Look-ups in named tables: a row name and a column name give one cell, copied from the table.

Tek.csv
,Giv,Neguz,Laguvu,Vuz,Ruf,Vodebep,Sonebul,Boma,Fuguk,Kab
Noreb,-2291,-2060,102,864,-8904,3660,-1679,-891,-4810,-4055
Nin,415,-2712,-2065,-2223,-3305,-2753,-2583,-1849,-1821,-2368
Datibud,-1864,-4831,-1565,-2069,-1749,-3919,-3260,-1636,-4338,-3680
Paveme,-1294,-2060,-2399,-1760,-2060,-4793,-2507,-1530,-3709,-2743
Kuli,2694,-3445,-5399,-5928,5095,-9749,-3034,-4299,697,-867

What is the Vodebep of Nin in Tek? -2753
What is the Neguz of Datibud in Tek? -4831
What is the Ruf of Kuli in Tek? 5095
What is the Laguvu of Paveme in Tek? -2399
What is the Kab of Paveme in Tek? -2743
What is the Vodebep of Datibud in Tek? -3919
What is the Kab of Kuli in Tek? -867
What is the Sonebul of Noreb in Tek? -1679
What is the Boma of Kuli in Tek? -4299
What is the Ruf of Nin in Tek? -3305
What is the Neguz of Noreb in Tek? -2060
What is the Fuguk of Nin in Tek? -1821
What is the Neguz of Nin in Tek? -2712
What is the Laguvu of Datibud in Tek? -1565
What is the Ruf of Noreb in Tek? -8904
What is the Ruf of Datibud in Tek? -1749
What is the Vodebep of Noreb in Tek? 3660
What is the Vodebep of Paveme in Tek? -4793
What is the Giv of Noreb in Tek? -2291
What is the Giv of Nin in Tek? 415

Far =
          Nive    Tuf
Tivi     56919  86330
Runur    63683  12563
Dab      53050  98719
Vel      78458  56313
Kofilad  55293  67581
Nuv      49412  43093
Kilivub  48709  98383

Kilivub, Nive -> 48709
Tivi, Nive -> 56919
Dab, Tuf -> 98719
Nuv, Tuf -> 43093
Kofilad, Tuf -> 67581
Kofilad, Nive -> 55293
Row with the largest Nive: Vel

Keki =
fields: Feruvol, Govo, Num, Gad, Pov
Molu: [146, 49, 167, 37, 149]
Dul: [151, 46, 163, 35, 221]
Lut: [136, 65, 118, 70, 127]
Posari: [65, 136, 87, 138, 89]
Tetubab: [70, 146, 60, 157, 38]
Koro: [67, 137, 90, 148, 63]
Velof: [56, 151, 28, 156, 44]
Gatukod: [55, 151, 37, 157, 13]
Nug: [152, 46, 156, 37, 154]
Zedeze: [136, 69, 130, 42, 157]

Num of Molu = 167
Gad of Nug = 37
Feruvol of Tetubab = 70
Gad of Lut = 70
Pov of Posari = 89
Govo of Nug = 46
Num of Nug = 156

Losogu:
,Vobak,Vemovep,Dif,Kibun,Poboko,Modom
Suv,36,183,187,146,146,171
Vig,140,172,150,173,153,147
Fiz,149,151,150,150,150,147
Toti,153,149,136,151,152,131
Nef,151,167,76,106,141,83
Muzuris,161,138,220,245,153,204

Dif of Muzuris = 220
Vobak of Fiz = 149
Kibun of Vig = 173
Dif of Toti = 136
Kibun of Nef = 106
Vemovep of Nef = 167
Vobak of Toti = 153
Vobak of Suv = 36
Dif of Vig = 150
Poboko of Muzuris = 153
Dif of Nef = 76
Modom of Nef = 83
Poboko of Suv = 146
Kibun of Muzuris = 245
Vemovep of Fiz = 151
Kibun of Toti = 151
Vobak of Vig = 140
Vemovep of Toti = 149

Table Beki
cols = Kur, Kotimes, Pori, Zar, Zekom, Dofito
Kise: [1.89, -1.53, 1.76, 0.83, 3.33, -3.95]
Veg: [1.58, 3.30, 0.41, 6.08, 2.86, -2.38]
Keb: [2.08, -0.78, 1.19, 3.65, 4.51, -7.10]
Fep: [2.05, -1.36, 1.46, 2.56, 4.32, -6.56]
Gabegi: [1.80, -1.54, 1.84, 0.15, 2.87, -2.80]
Mutive: [1.29, 4.90, 0.21, 6.35, 1.78, 0.54]
Kimepi: [1.97, -1.51, 1.62, 1.61, 3.84, -5.32]
Kud: [1.34, 4.70, 0.21, 6.40, 1.97, -0.02]
Fuz: [1.78, 1.97, 0.61, 5.54, 3.57, -4.37]
Mevofa: [2.00, 0.45, 0.91, 4.68, 4.24, -6.26]
Bomu: [1.71, -1.52, 1.94, -0.42, 2.51, -1.84]
Sedume: [1.44, 4.20, 0.28, 6.31, 2.29, -0.94]

What is the Dofito of Mevofa in Beki? -6.26
What is the Kotimes of Bomu in Beki? -1.52
What is the Pori of Mutive in Beki? 0.21
What is the Kotimes of Kise in Beki? -1.53
What is the Kotimes of Fep in Beki? -1.36
What is the Kur of Mevofa in Beki? 2.00
What is the Zekom of Mevofa in Beki? 4.24
What is the Dofito of Fep in Beki? -6.56
What is the Kotimes of Fuz in Beki? 1.97
What is the Kur of Kimepi in Beki? 1.97
What is the Pori of Gabegi in Beki? 1.84
What is the Zekom of Keb in Beki? 4.51
What is the Kur of Keb in Beki? 2.08
Which row has the largest Zekom? Keb

